Each row below holds a small network's activations on one input, seen along a few directions.
In each table, some parts of the input vary, and every possible input appears once, in random order.
Descriptions start from the smaller parts, as in this example, which fits no table here: one of 8 places around a ring, together with either a single point or one of 9 places along a line or (one of 3 separate values, together with one of 6 places along a line).
Shared parts are said once, and a part with two or three values counts as separate values.
(in the rows, 128 means zero)

Table:
r1: [145 122 137 104 154 132 155 123  39 109  98 146 101 188 102 170]
r2: [158 111 147 129  95 131 112 151  83 192 125 166  79 128 130 143]
r3: [140 120 135 130 114 122 124 160  61 183  86 166  91 121 132 128]
r4: [102 100 118 161 126 143  58 114 200  87 148 104 195 102  88 119]
r5: [ 71 128 100 100 116 139  77  94 169 112  90 147 201 111  76 111]
r6: [151 136 107 110 139 139 144  99 158 155 193 104  64 136 172 121]
r7: [ 82 147 108  99 116 139 151 112 158 141 120 144 165  97 126  89]
r8: [ 85 156 117 101 118 108 165 135 158 124  93 141 194  95 142  91]
r9: [115 118 127 118 121 167 116  94 188 154 196 123 143 103 130  95]
r10: [164 115 150 101 133 142 143 115  59 116 138 144  88 194  98 182]
r11: [169  94 153 150 119 147  88 142  88 196 165 143  72 124 142 144]
r12: [140 153 102  91 117 120 170 106 152 154 153 125  72 139 159 124]
r13: [ 73 136 110 102 116 109  91 116 168  94  62 143 229 110  94 112]
r14: [109 119 131 158 126 142 130 130 190 113 177 102 155  86 139  97]
r15: [144 128 144 132 116  93 138 185  63 165  57 163 117 122 147 125]
r16: [164 104 164 163 161 133 130 145  68  81 160 100  90 182 117 179]
r17: [176  99 156 120 156 159 118 107  62 120 179 120  81 190 109 180]
r18: [102 137 121  97  97 149 140 103 181 150 157 145 151 104 120  99]
r19: [ 95 126 115 159 122 128  75 117 184  75 100 112 216  98  96 115]
r20: [160  98 162 189 123 125 101 181  93 158 145 118  81 113 149 143]
r21: [143 139 116 151 145 111 158 134 161 116 174  81  74 121 177 121]
r22: [139 167 113 151 146  95 178 138 148 108 125  90  95 117 179 117]
r23: [159 129 160 164 161 118 150 149  57  71 110 111 110 181 121 173]
r24: [104 147 127 156 124 127 148 135 175 102 129 110 176  81 145  94]
r25: [107 102 117 119 124 169  43  81 200 126 167 127 181 116  77 118]
r26: [121 163  89  94 138 108 182 115 131 147 115 125  86 131 161 113]
r27: [125 172  98  98 141  77 198 138 132 131  87 122 115 131 175 114]
r28: [156 125 157 187 121 112 120 187  80 147  95 127 100 111 151 134]
r29: [ 93 119 112  98  99 150  67  87 193 121 128 148 188 118  69 122]
r30: [148 129 147 108 156 102 171 146  42  91  69 145 128 190 118 169]
What do these inputs look like to the network? -> one of 5 places along a line, together with one of 6 places around a ring
The inputs of r16 and r21 match in every part but the place on the line of 5. If r10 is changed in the same way as r16 into r21, which row does it become? -> r12

Table:
r31: [ 91 102 139 127 118 139  53 122 120  85  65 158 234 132  45 142]
r32: [ 92 154 101 109 118 114 144 119 179 126 107 129 167  96 138  92]
r33: [118 108 124 139 121 160  77  99 189 125 183 112 147 110 108 118]
r34: [105 130 115 125 119 138 114 110 183 125 147 121 159 102 123 105]
r35: [142 155 124 122 137  91 187 156  85 135  88 130  91 139 167 131]
r36: [154 132 138 133 136 118 158 146  85 140 127 127  82 145 151 141]
r37: [ 96 146 106 115 118 123 135 116 180 126 121 127 165  98 133  96]
r38: [100 138 111 120 119 131 125 113 182 125 134 124 162 100 128 100]
r39: [114 115 121 135 121 153  90 103 187 125 171 115 152 107 113 114]
r40: [158 124 142 136 136 126 148 143  86 142 139 126  79 147 146 145]
r41: [167 109 148 142 135 141 124 135  88 146 163 123  70 153 135 154]
r42: [162 117 145 139 136 133 136 139  87 144 151 125  75 150 141 150]
r43: [172 102 151 145 135 148 112 131  90 148 175 122  65 156 130 159]
r44: [142 101 161 128 143 128  98 141  30  86  66 156 155 189  65 187]
r45: [149 140 134 129 137 109 169 150  85 138 114 129  86 143 156 137]
r46: [146 147 129 126 137 100 178 153  85 136 101 129  88 141 162 134]
r47: [109 123 118 130 120 146 102 107 185 125 159 118 156 104 118 109]
r48: [ 88 161  96 104 118 106 153 122 178 127  93 132 169  94 143  89]
The inputs of r36 and r38 match in every part but one. If r35 is changed in the same way as r36 into r38, which row does it become? -> r48
What do these inputs look like to the network? -> one of 2 separate values, together with either a single point or one of 8 places along a line

Table:
r49: [150 158 126 108 160  97 208 134  76  94 105 115  86 180 154 154]
r50: [ 85 132 116 114  98 118  97 137 150 144  63 164 197  89 104 100]
r51: [142 117 119 127 146 159 119  85 173 113 216  91  97 144 129 135]
r52: [ 85 156 103  94 142 113 152  97 165  59  93 119 199 141 103 122]
r53: [104 105 139 151 109 134  62 143 138 122  89 147 198 100  86 121]
r54: [114  88 148 132 121 162  49 109 126 103 123 148 195 140  53 149]
r55: [150 134 139 126 116 100 153 172  59 177  77 159  84 128 156 133]
r56: [124 135 113 131  99 132 124 131 181 194 161 131 102  74 166  87]
r57: [125 157  99 110 143 128 181  92 196 108 190  86 104 127 166 109]
r58: [166 108 162 165 126 117 118 177  48 154 103 143  85 139 137 156]
r59: [140 107 137 168 109 149  86 138 169 171 186 114 102  85 148 108]
r60: [112 165  97 122 119 116 179 125 196 161 156 108 107  77 191  75]
r61: [175  91 170 145 136 147 105 145  35 135 137 143  81 178 102 182]
r62: [ 73 161 100 106 118 100 150 132 165 112  59 142 201  91 128  88]
r63: [138 163 123 118 136  82 206 168  75 147  73 137  91 130 181 120]
r64: [167 120 145 125 161 129 149 125  53  96 132 119  79 198 117 181]
r65: [104 118 123 111 144 144  93  89 142  63 119 123 194 159  68 149]
r66: [149  88 145 148 122 177  74 106 157 152 221 114  99 125 114 136]
The inputs of r51 and r65 match in every part but one. If r66 is changed in the same way as r51 into r65, which row does it become? -> r54
What do these inputs look like to the network? -> one of 3 separate values, together with one of 6 places around a ring
Change only the choice among 3 separate values in r55. List by row number the other rows that result. -> r50, r56
Change only the place on the ring of 6 in r61. List by row number the other rows that result. -> r49, r55, r58, r63, r64

Table:
r67: [ 81 125 111 125 119 142  87 112 174 126 111 137 198  88 103  95]
r68: [165 125 147 120 135 114 149 144  55 128 108 141  83 177 127 170]
r69: [ 99 129 102 120 112 142  93 100 208 141 153 122 160  90 123  95]
r70: [158 125 140 127 160 124 158 137  50 119 120 124  81 174 136 160]
r71: [ 92 123 126 129 103 148 104 118 190 135 144 135 190  80 113  93]
r72: [ 92 129 122 121 115 148 118 105 196 117 154 125 187  95 113  98]
r73: [172 122 139 136 136 125 142 143  76 162 147 126  45 153 154 152]
r74: [170 117 153 162 136 112 134 169  63 139 114 127  75 147 146 157]
r75: [ 88 126 114 113  99 132  86 113 182 125 103 147 199  96  94 106]
r76: [151 170 122 119 137  83 221 164  76 153  89 130  62 135 195 123]
r77: [170 120 150 157 141 112 141 162  65 129 119 121  74 155 146 159]
r78: [173 128 134 127 146 125 156 130  81 142 157 116  43 167 154 158]
r79: [ 82 134 104 113 135 142 109  93 183  99 125 121 194 110 102 103]
r80: [ 95 136 109 132 127 130 105 106 203  89 136 106 186 105 113 108]
r81: [157 116 148 140 145 124 136 157  43 148 105 141  84 152 136 151]
r82: [ 81 128 108 121 124 142  94 106 177 117 116 132 197  96 102  97]
r83: [ 94 126 116 145 110 129  84 124 195 117 120 122 190  83 114 100]
r84: [165 128 144 116 141 114 156 138  57 119 113 136  82 184 127 173]
r85: [167 118 161 141 133 131 160 155  60 146 143 135  73 153 146 151]
r86: [100 132 100 116 117 142 100  93 211 131 157 117 159  97 123  97]
r87: [ 94 133 112 137 121 129  98 112 200  98 131 111 187  98 114 105]
r88: [ 93 132 120 117 120 148 125  99 198 107 159 120 186 102 112 100]
r89: [171 126 145 149 152 112 156 149  70 110 130 111  71 169 146 166]
r90: [ 82 131 106 117 130 142 102 100 180 108 121 127 195 103 102 100]
r91: [ 89 136 106 101 116 133 107  95 190  97 118 132 195 119  92 114]
r92: [ 89 130 111 109 105 132  93 107 185 116 108 142 198 104  93 109]
r93: [158 119 146 136 150 124 143 150  45 138 110 135  83 160 136 154]
r94: [ 99 125 104 124 106 142  86 106 206 150 147 127 162  82 123  92]
r95: [164 122 150 125 130 113 142 151  52 138 102 147  84 169 128 167]
r96: [166 115 164 145 128 131 153 162  58 156 138 140  74 146 146 149]
r97: [ 94 130 114 141 116 129  91 118 198 108 126 117 189  90 114 102]
r98: [170 123 147 153 146 112 149 155  67 119 125 116  73 162 146 162]
r99: [167 121 159 137 138 131 167 149  63 137 148 129  72 160 146 154]
r100: [ 89 133 109 105 110 132 100 101 188 106 113 137 196 111  93 111]
r101: [158 122 143 131 155 124 150 143  47 129 115 130  82 167 136 157]
r102: [ 73 174  84 100 114  97 171 123 208 132  96 126 176  72 162  66]
r103: [100 135  98 111 123 142 107  87 214 122 162 112 158 104 123 100]
r104: [167 124 156 132 143 131 175 142  65 127 153 124  71 167 146 157]
r105: [164 119 153 129 125 113 135 158  50 148  97 152  85 162 128 164]
r106: [172 125 136 132 141 125 149 137  79 152 152 121  44 160 154 155]
r107: [172 119 141 140 130 124 135 150  74 171 142 131  46 146 154 149]
r108: [ 92 126 124 125 109 148 111 112 193 126 149 130 188  88 113  95]
What do these inputs look like to the network? -> one of 2 separate values, together with either a single point or (one of 4 places along a line, together with one of 5 places along a line)
The inputs of r104 and r88 match in every part but the choice among 2 separate values. If r105 is changed in the same way as r104 into r88, which row does it become? -> r75
Change only the choice among 2 separate values in r79. List by row number the other rows that result. -> r70

Table:
r109: [107 177 104  95 136  85 206 136 120 109  67 132 139 132 157 112]
r110: [172 114 155 153 117 119 130 173  63 184 125 144  58 130 157 144]
r111: [ 91 120 115 133  96 141  75 121 199 150 129 139 184  71 112  90]
r112: [144 117 127 119 152 155 125  84 149  89 197  96 109 169 113 154]
r113: [ 90  98 135 141  98 157  42 117 176 123 121 148 216  91  68 113]
r114: [174 127 149 153 116 110 157 180  77 200 135 137  42 114 189 127]
r115: [165  77 176 161 130 151  69 158  20 142 107 158 107 163  82 179]
r116: [ 91 127 109 132  96 136  87 123 206 159 132 136 175  64 127  81]
r117: [144 148 108 124 149 138 177  95 177 117 212  80  68 136 170 121]
r118: [106 183 100  94 136  83 220 138 125 118  72 130 130 123 171 103]
r119: [168  92 167 156 123 137  92 163  39 159 113 153  85 151 111 166]
r120: [144 133 117 121 150 145 150  89 164 104 204  88  88 153 141 138]
r121: [108 139 127 107 148 104 138 129  84  63  46 141 188 168  88 153]
r122: [169 100 162 155 120 131 104 166  47 168 117 151  76 144 126 159]
r123: [144 109 133 119 155 160 113  82 141  82 194  99 120 176  99 161]
r124: [ 91 113 121 135  96 146  64 119 192 141 126 143 194  78  97  98]
r125: [175 133 146 154 116 106 171 184  84 207 141 133  34 105 206 118]
r126: [109 162 112  98 139  92 177 132 107  91  57 136 157 147 129 130]
r127: [107 130 132 111 152 108 125 129  76  54  43 142 199 174  75 160]
r128: [109 147 121 104 145  99 151 129  92  73  49 140 177 161 101 146]
r129: [167  85 171 159 126 144  80 161  30 151 110 156  96 157  96 173]
r130: [143  93 145 121 162 171  90  78 124  67 189 105 144 190  72 174]
r131: [104 189  97  93 136  81 236 141 131 126  78 127 121 115 186  93]
r132: [ 89  91 143 144  99 163  32 116 167 113 119 150 227  97  54 121]
r133: [ 89 148  95 131 100 125 123 129 223 185 144 124 149  40 175  53]
r134: [144 125 121 120 151 150 138  86 156  96 200  92  98 161 127 146]
r135: [143 155 104 127 150 135 191  98 183 124 216  75  59 128 185 111]
r136: [171 107 159 154 118 125 117 170  56 176 121 147  66 137 142 152]
r137: [144 101 139 120 158 165 102  80 132  74 192 102 132 183  85 168]
r138: [108 170 107  96 138  88 191 134 113 100  62 134 148 139 142 121]
r139: [109 155 116 101 142  95 164 130 100  82  53 138 167 154 115 138]
r140: [173 120 152 153 116 114 143 176  71 192 130 140  49 122 173 136]
r141: [144 141 112 122 149 141 164  92 170 111 208  84  78 145 155 130]
r142: [ 90 141  99 131  99 128 111 127 218 177 140 128 157  48 158  63]
r143: [ 91 106 128 138  96 151  53 118 184 132 123 145 205  85  82 106]
r144: [ 91 134 104 131  97 132  99 124 212 168 136 132 166  56 142  72]
The inputs of r121 and r137 match in every part but one. If r126 is changed in the same way as r121 into r137, which row does it become? -> r134
What do these inputs look like to the network? -> one of 4 separate values, together with one of 9 places along a line
Change only the place on the line of 9 in r142. List by row number the other rows that result. -> r111, r113, r116, r124, r132, r133, r143, r144
Change only the place on the line of 9 in r119. List by row number the other rows that result. -> r110, r114, r115, r122, r125, r129, r136, r140
